A small network was trained on made-up records. Each row is its average activation on records with the value named, seen along a few directions.
Related values have similar rows: they may be neighbours, one step apart, or belong to one group.
Strong random noise was added to every row along 2 fixed directions; ignore it. To show where, here is one row again and again, with new noise each time:
[-138  -75   38  -18  121  -10 -104  -92   18   -2   58  -73]
[-103 -102   46   74  143  -27 -141  -73   39  -32  133  -56]
[ -89 -108   20   71  138  -52 -108  -86   40  -24  117  -64]
[ -48 -125  -55   64  123 -121  -12 -121   43    0   73  -86]


Field H:
h4: [ 224   35  146 -526  367   48 -289  189  133  -91  556   95]
h5: [ 267 -241 -550  150  -97 -377  667 -242   26  199 -357   -3]
h6: [ 127 -137 -340 -258   79 -365  534  -98  -79  153 -163  186]
h10: [-302  299   15  -21 -368   53   19   60  110  118 -462 -233]
h8: [ 258 -128  -56 -227  -84  266  272  -58  -12  -70  -88  449]
h12: [ 262   19 -110  147  366 -226 -165 -108  104 -219  459 -101]
h11: [  86 -381  268  339 -331  336 -110  109  -22  -93   92  517]
h2: [ 420 -232 -516  579 -421 -324  327 -140   99  -76  -92  133]
h7: [-398  288  450   75 -481  541 -203  249 -202  -43 -455  -41]
h9: [-220  364  -80 -442  -90  -84  288  -92 -281  277 -583 -391]
h3: [  -2  273  425  424  414   31 -709  448   85 -132  886 -331]
h1: [-199  158  213 -212  157  170 -224   50  -43   -8  -49   11]
The values of H form a 3 by 4 grid.
- How many steps from neighbour to neighbour lead from h2 to h4, at the fewest? => 4
Each value of H is a pair of two hidden parts, and every pair occurs once (3 first parts, 4 second parts).
- Changing only the second part turns h4 into h11. h3 has the same second part as h4; what does that change turn h3 into? => h7
- Changing only the second part turns h5 into h1. h10 has the same second part as h5; what does that change turn h10 into? => h9

Field L:
l8: [  23  305  184 -218  197   32 -198  -43 -100 -112  309 -272]
l9: [  40 -399  105   -7 -125  168   82   10    0 -122  168  318]
l4: [ 380   15 -295  390  252 -548  116 -116  223  -31  158 -405]
l1: [-211 -137  107 -453   39  270   21  -10  -40   59  -78  366]
l11: [ 274 -252 -341   32  408 -474  201  -63  139  143  263   71]
l3: [ -18    5  256  -86  449  184 -748   58   79  -95  564   22]
l10: [  15 -123   91  218  -94  236  -51  142   -7   16  -32  367]
l2: [ 137   90  -50  440 -162 -443  375  -19  101  -60  -62 -326]
l13: [ -56  173 -156  366 -189  -54   93   51   48   70 -336 -109]
l12: [ 456 -222 -475 -444  -89 -404  672 -312 -165   24  -49   58]
l7: [ -10  136  -44  328 -388  147 -104   27  -67   -2 -205  115]
l6: [-190 -306   54   53 -292  147  139   90   19   86 -404  112]
l5: [-283  411  -25 -142    1   46   -3   -6  -81   44 -227 -405]
The values of L form a ring.
- Going along L from l1 by way of its neighbour l9, in what order are l8, l12, l6, l5 met? => l6, l5, l8, l12
- List every value one step from l13, in the order listed. => l2, l7
- How many steps from neighbour to neighbour lead from l11 to l10, at the fewest? => 4
